These are the activations of a small neural network, seen along a few directions. Each row is one input.
Each table varies a few parts of the input and shows all the possible inputs, shuffled.
Descriptions start from the smaller parts, as in this example, which fits no table here: one of 5 places around a ring, together with either a single point or (one of 2 separate values, together with one of 4 places along a line) or one of 11 places along a line.
Shared parts are said once, and a part with two or three values counts as separate values.

Other details of the inputs vary at random and push rows far along two fixed directions, the same in every table; ignore that.

Table:
r1: [ 16 -10  -2 -14   0  54  21 -33  74 -26  28   2 -75  -5]
r2: [ 21  -7  -2  -8  -2  53  21 -25  58 -24  19  12 -70  -1]
r3: [ 29  31   4  33  15  28  -6  44 -61  19 -76  -9  14 -29]
r4: [ 13 -16  -9   6   3  54  26 -15  42 -22  -3  -4 -72 -24]
r5: [-15  -6  -7  -2   1 -39   3  -2   1  12  46  19  39  19]
r6: [  4   7 -18  53  12  30  23  29 -47   9 -58  -6   9 -43]
r7: [-27  -3  17 -10  -8 -51 -16  -1 -18  20   3  12  37  26]
r8: [-44 -13  -1 -15 -26 -51  -5 -32   6  -3  61  20  47  35]
r9: [ 24 -11 -10  -8  13  53  28 -12  64 -18  18  -3 -79 -14]
r10: [-21 -12  -5  10   4 -43  13   8  -8  26  22  30  35  15]
r11: [-25  -5   2 -12 -14 -41  -4 -26  12   3  62  24  43  32]
r12: [-45 -24  -5  -7 -14 -58  -3 -27   5   2  55  15  46  27]
r13: [ 18  -2  -3  -2   0  50  21 -15  43 -16  10   8 -57  -5]
r14: [ -7   7  15 -18   5 -38 -14   6  -4  24  12  11  24  26]
r15: [ 31  -4   6 -42   8  50  -5 -19  71 -31  17 -31 -84  -6]
r16: [-22  -3  -6   5   1 -44   6   9 -15  24  34  22  50  22]
r17: [ 33 -13 -16 -14   6  57  18 -15  64 -34  28 -16 -74 -17]
r18: [ 25  27   2  16  12  22 -15  24 -43   2 -49 -23  15 -24]
r19: [  8 -11   6 -30  -1  33  -9 -27  47 -32   2 -35 -59  -9]
r20: [ -9  -3   4 -15 -10 -19 -20 -10  -2 -11   3 -24  13   6]
r21: [  0   1  10 -26 -11  32  -9 -23  31 -25   0 -26 -46   0]
r22: [  9 -22 -16  -3  -6  41  14 -26  46 -40  17 -19 -54 -21]
r23: [-25 -13  -3   3   7 -41  10  -1   5  21  29  22  30  15]
r24: [-14  -1  13 -11   9 -46 -13   7 -10  23   1   7  29  16]
r25: [ -7   7  13 -34 -17 -40 -32 -23   7  -5  40   3  32  35]
r26: [ 24  15 -17  49  19  28  24  45 -46  19 -51   7   8 -33]
r27: [-10  -6   9 -29  -2 -52 -24 -13   7   2  32  -3  29  26]
r28: [-27 -13  -7  11   7 -46   6   2 -10  19  27  18  43   7]
r29: [ -6   1  11   3  -3 -14 -10  14 -34  10 -35   3  17   4]
r30: [ 20  22   2  29   0  36  -4  34 -55   4 -79 -12  -2 -28]
r31: [ 26 -11   9 -28  14  44   4 -11  60 -20  -5 -19 -90 -11]
r32: [ 38  27  -7  26  18  15 -13  47 -59   8 -63 -27  22 -33]
r33: [-45  -9   1  -3 -23 -48   1 -17  -8  13  43  31  48  32]
r34: [ 35  17   0  35  23  20   3  53 -59  17 -87 -11   7 -37]
r35: [  1   5  16 -16   3 -34 -13  13 -13  25   3  16  23  27]
r36: [-49 -12   2 -11 -24 -53  -1 -28   6   6  59  26  48  38]
r37: [-30   0  -4  15 -24 -36   5   5 -37  17  10  36  55  24]
r38: [ 26  23  -6  39  29  21  -3  49 -64  17 -85 -31  17 -49]
r39: [  1 -25  -8 -10  -2  45  22 -33  63 -31  21 -14 -68 -13]
r40: [ 20  33   2  29  13  22 -11  35 -60  13 -67 -20  24 -31]
r41: [ 19   2  16 -38   1  40  -5 -29  67 -23  15 -11 -73   4]
r42: [-15   9  14 -11 -11 -19 -15   3 -16  11  -8   7  18  19]
r43: [-13  -1   9 -15   6 -52 -23   0 -12  11  15  -4  39  15]
r44: [ 41  27  -1  36  22  27   1  60 -67  21 -87  -8  11 -34]
r45: [-29   0  14 -31 -22 -42 -30 -24   2  -2  32  -6  34  32]
r46: [ 16  21 -19  62   4  44  20  43 -68   7 -74   0  12 -45]
r47: [ -7  -3  -3   1  -3   6  11 -16  21  -4  29  11  -3   8]
r48: [-14   3  17 -28   0 -44 -18  -4   6  17  30   4  28  34]
r49: [-38  -6  15 -16 -10 -53 -17 -12  -7  16  15   7  35  28]
r50: [ 26  22 -24  54   9  28   8  35 -63  -1 -46  -5  33 -42]
r51: [ -5  10  19 -16 -12 -35 -19  -4 -11  19   9  22  33  33]
r52: [ 21 -20 -17 -10  11  50  22 -21  62 -29  22 -17 -72 -22]
r53: [ 14   8 -21  64   9  36  25  41 -65   7 -76   2   9 -45]
r54: [-35 -11  -5 -12 -29 -50  -8 -25   1  -6  59  19  51  32]
r55: [ 25 -18 -18  -4  10  44  18 -17  55 -33  20 -17 -64 -25]
r56: [  4 -14  10 -34  -2  35  -4 -31  60 -30   8 -32 -72  -5]
r57: [-36   2  20 -25 -21 -50 -23 -16  -9  14  24  13  40  36]
r58: [ 14  -1   5 -33 -16  38 -18 -31  42 -42  10 -32 -56  -3]
r59: [-15 -13  -3   7   1 -34  14   2  -1  17  19  30  22  17]
r60: [ 31  16 -18  53  20  38  23  53 -52  17 -64   6   3 -37]
Description of these inputs: one of 2 separate values, together with one of 5 places around a ring, together with one of 6 places along a line.
Changing only the choice among 2 separate values turns r26 into r35. The same change can be made to r39. Which row results?
> r56
Changing only the choice among 2 separate values turns r33 into r57. The same change can be made to r60. Which row results?
> r44
Change only the choice among 2 separate values in r55. List by row number the other rows that result.
> r27
Start at r34 and move only the place on the line of 6, one step at a time. The first step leads to r31. Which rows follow, in order?
> r24, r38, r43, r27

Table:
r61: [-13  -2  14 -31 -13 -53 -27 -17   4   2  39  10  38  39]
r62: [-26 -10  15 -33  -4 -45 -20 -22  20   6  32  -4  15  28]
r63: [-27 -17   2 -13 -14 -41  -6 -24  13  -3  43  18  24  25]
r64: [ 16  -8  -9   8  13  22  17   2  18  -4  -1   3 -29 -14]
r65: [ 15  -4  -6   5   6  41  21  -4  29  -7   0   6 -47 -13]
r66: [-37  -9   1 -13 -22 -44  -4 -20   3   5  48  19  39  33]
r67: [ -3  -4  -5   7  -8  20   8 -10   6 -12   0   2 -16  -8]
r68: [-5 -1 -9  4 -6 13  8 -1  3 -7  8 -4 -4 -5]
r69: [ 13  -7 -10   6  11  18  15   5  15  -4   5   0 -21 -11]
r70: [  1  25   0  34  12 -22 -19  34 -81  21 -57 -16  70 -20]
r71: [  3  -6 -10   3   4   3  10   2   8  -4  13  -1  -5  -6]
r72: [ -2  -6 -12   3  -2   2   5   0   4  -9  11  -7   0  -7]
r73: [  4 -10  -7  10   1  10  10  -9  13 -10   0   5 -16  -8]
r74: [ 30   4   5 -11   4  23  -8  11   6 -12 -25 -16 -33  -8]
r75: [ 23  10   8 -10  -1  29  -5  10   3  -8 -28 -10 -34  -4]
r76: [ 11  -7  -3   6  -1  44  16 -15  30 -19  -5   1 -51 -14]
r77: [-12   0  12 -29   2 -45 -17 -17  21  15  47  11  25  31]
r78: [ 10 -12  -6   3   7  19  15 -10  26  -9   6   7 -33  -7]
r79: [  9  10   8  -7   1  31  -8  -9  10 -14 -18 -23 -25 -11]
r80: [  8  39  -2  48  17 -12  -6  55 -94  42 -65   1  75 -24]
r81: [  3  16   2  26  13 -28 -13  49 -76  30 -65  -9  52 -15]
r82: [-34  -8   3  -7 -10 -57   1  -7  -4  24  51  35  52  39]
r83: [-29 -10   1 -17 -13 -38   2 -16  17   6  56  22  25  33]
r84: [  9   0  10 -16   2  21  -4   7  11  -2 -25 -13 -38  -4]
r85: [  1  -6  -3   6   0  18  16  -8  17  -2   5  15 -22  -1]
r86: [ 18  14   6  -8  -5  24 -11  -1   2 -13 -15 -10 -16  -2]
r87: [  9   3   9 -11   6  40  -1  -5  21 -12 -27 -29 -48 -17]
r88: [  5   6 -17  34   3   8   5  23 -45   0 -34 -11  25 -28]
Changing only one part turns r79 into r70. The same change can be made to r85. Which row results?
> r78
What do these inputs look like to the network?
> one of 2 separate values, together with either a single point or one of 5 places around a ring or one of 8 places around a ring
Start at r74 and move only the place on the ring of 5, one step at a time. The first step leads to r81. Which rows follow, in order?
> r62, r70, r61

Table:
r89: [ -77  -27    7   20   21 -118   -6   15  -67   61  -37   -3   93    3]
r90: [-13 -18  14 -28 -18  -5  15 -33  64   0  54  49 -45  43]
r91: [ 21  -3 -14  18  17   9  27  20   3  15  -6  14 -15 -17]
r92: [ -5 -18 -29   4  -3  27  15 -20  20 -26  25 -24  -8 -22]
r93: [ 44  -3 -18   6  27  58  24   5  44 -17   4 -31 -62 -34]
r94: [ 30   3 -29  34  11  63   4   1 -12 -33 -41 -52 -32 -55]
r95: [-15  27  17  13 -16 -39 -37  32 -77  26 -44  -6  95   3]
r96: [ 40  35  18  -3   5  61 -12  16  -7   3 -68 -26 -48 -21]
r97: [ 35 -12  -9   6  15  71  39   7  46  -8 -15   5 -79 -14]
r98: [ 28  29  -7  21  24  -5 -17  44 -53  13 -54 -22  33 -26]
r99: [-16 -19  -8 -21 -17  -6  16 -47  66 -18  76  20 -23  16]
r100: [-23   5  35 -62 -32  -3 -23 -43  57 -14  37  -5 -33  47]
r101: [  7 -16   4 -40   7 -23 -11 -33  69 -13  71  -2 -28  28]
r102: [ 20  -4 -12  19   2  86  32 -12  36 -27 -11   0 -70 -27]
r103: [ -8  -4 -11 -11  23 -42   5   8  13  19  42  13  23  19]
r104: [ 27   3 -14  37  15  52  29  28 -24   5 -44  16 -21 -25]
r105: [ 17  18   2  20  -6  43 -10  14 -45 -27 -71 -46 -14 -33]
r106: [-23  -4   6  15 -15   4  12  -5  -7  -5   7  43  -3  11]
r107: [ 31  20 -23  62  16  22  21  47 -44  17 -49   3   6 -47]
r108: [-19 -14  -4   0 -28  44  17 -38  38 -36  21  23 -63  -5]
r109: [-18 -20 -18   9 -17  39  22 -28  13 -26  12  15 -22  -5]
r110: [  3  16 -25  42  20  -5  18  28 -63  17 -22 -13  66 -33]
r111: [-18  15  18  -4 -34  11 -28   5 -23 -12 -36 -18   4  -1]
r112: [ 14  14   4  10   0   2 -15   7 -14 -13 -20 -30  15 -17]
r113: [-21 -11   6 -18  -6 -60 -23 -30  11   4  68   6  54  31]
r114: [  0  14  29 -32   2 -16 -22  12 -17  29 -24   9   0  27]
r115: [ -9 -10  37 -51  -1 -56 -31  -1   8  17  25  15  25  48]
r116: [ 10  19  26 -18   4 -33 -28  -1 -21  12  -9   0  21  19]
r117: [-41 -12   3 -34 -31 -59 -36 -31   5 -10  46  -8  61  31]
r118: [  7 -14  15 -65   5 -29 -17 -20  70  -8  51  -5 -34  32]
r119: [  8   8  -5  21  32 -57 -12  47 -59  32 -11   3  68   2]
r120: [ -7  -5 -32  38 -14  25  15  -2 -10 -15  -6   0   1 -36]
r121: [-28 -14  18  -8  -7 -63  15   6 -20  41  31  57  34  56]
What do these inputs look like to the network?
> either a single point or (one of 4 places along a line, together with one of 8 places along a line)
Start at r119 and move only the place on the line of 4, one step at a time. The first step leads to r101. Which rows follow, in order?
> r113, r94

Table:
r122: [  6  24   8  13   9 -27 -26  44 -74  26 -51 -15  66  -2]
r123: [ -60    4   39  -47  -11 -114  -30   -8   -6   52   47   33   80   80]
r124: [ 21  -3   4 -19  -2  42  12 -23  58 -19  35  15 -63   6]
r125: [-41  12  19 -23 -19 -83 -41   1 -40  33  18   6  91  40]
r126: [-23  12   1  11 -24 -54  -6   4 -35  19  31  39  78  35]
r127: [-15 -19  -4 -42 -17  -5   4 -50  68 -27  87   3 -25  24]
r128: [-23  -1 -14  12   5 -56  -5   2 -29  13  33   9  78  12]
r129: [ 46  15   6   5  15  74  -5   3   4 -26 -74 -50 -66 -43]
r130: [ 25  -7  -3 -18   9  37  16 -18  61 -10  33  11 -64   7]
r131: [  30   39  -28   88   16   46    7   68 -117    9  -97  -11   57  -65]
r132: [-48   4  23 -25 -21 -91 -41 -16 -31  25  26  11  79  51]
r133: [  1 -31 -11  -7   6  24  24 -25  63 -21  29  -6 -67 -11]
r134: [  8 -22  -3 -12   5  35  27 -20  61 -10  20  15 -73   5]
r135: [ 14 -13 -13  -5  13  13  11 -12  47 -14  33  -6 -33  -6]
r136: [   8   26  -28   93    5   35   22   61 -119   11 -110   -7   55  -59]
r137: [-14 -22 -13  -6 -14  20  18 -27  32 -22  28  -6 -33  -8]
r138: [ 57  10 -19  29  34  81  27  30  10 -12 -52 -17 -63 -61]
r139: [  6   9 -27  77  21  22  21  48 -87  13 -82 -20  41 -63]
r140: [ -64   -2   31  -45  -25 -117  -49  -27  -10   22   60   25   84   68]
r141: [ 37   4 -12  40  13  94  31  21  -4 -12 -63  -5 -72 -55]
r142: [ -3  25  12  11   5 -29 -23  29 -73  27 -43 -19  71  -2]
r143: [ 26  -6  14 -43  -1   9 -19  -6  38 -22  -3 -14 -54   8]
r144: [  5 -28  -4 -16  10  28  26 -19  67 -12  23   9 -69  -9]
r145: [-11 -13  -4  -6 -22  17  18 -25  37 -16  28  17 -36  12]
r146: [ 11 -17  26 -67 -11  -2 -20 -32  77 -27  48 -15 -62  37]
What do these inputs look like to the network?
> either a single point or one of 8 places along a line or (one of 2 separate values, together with one of 8 places around a ring)
What sort of input is r123?
> a single point
Change only the choice among 2 separate values in r133. List by row number the other rows that result.
> r135
Start at r128 and move only the place on the ring of 8, one step at a time. The first step leads to r127. Which rows follow, in order?
> r131, r126, r124, r130, r138, r135
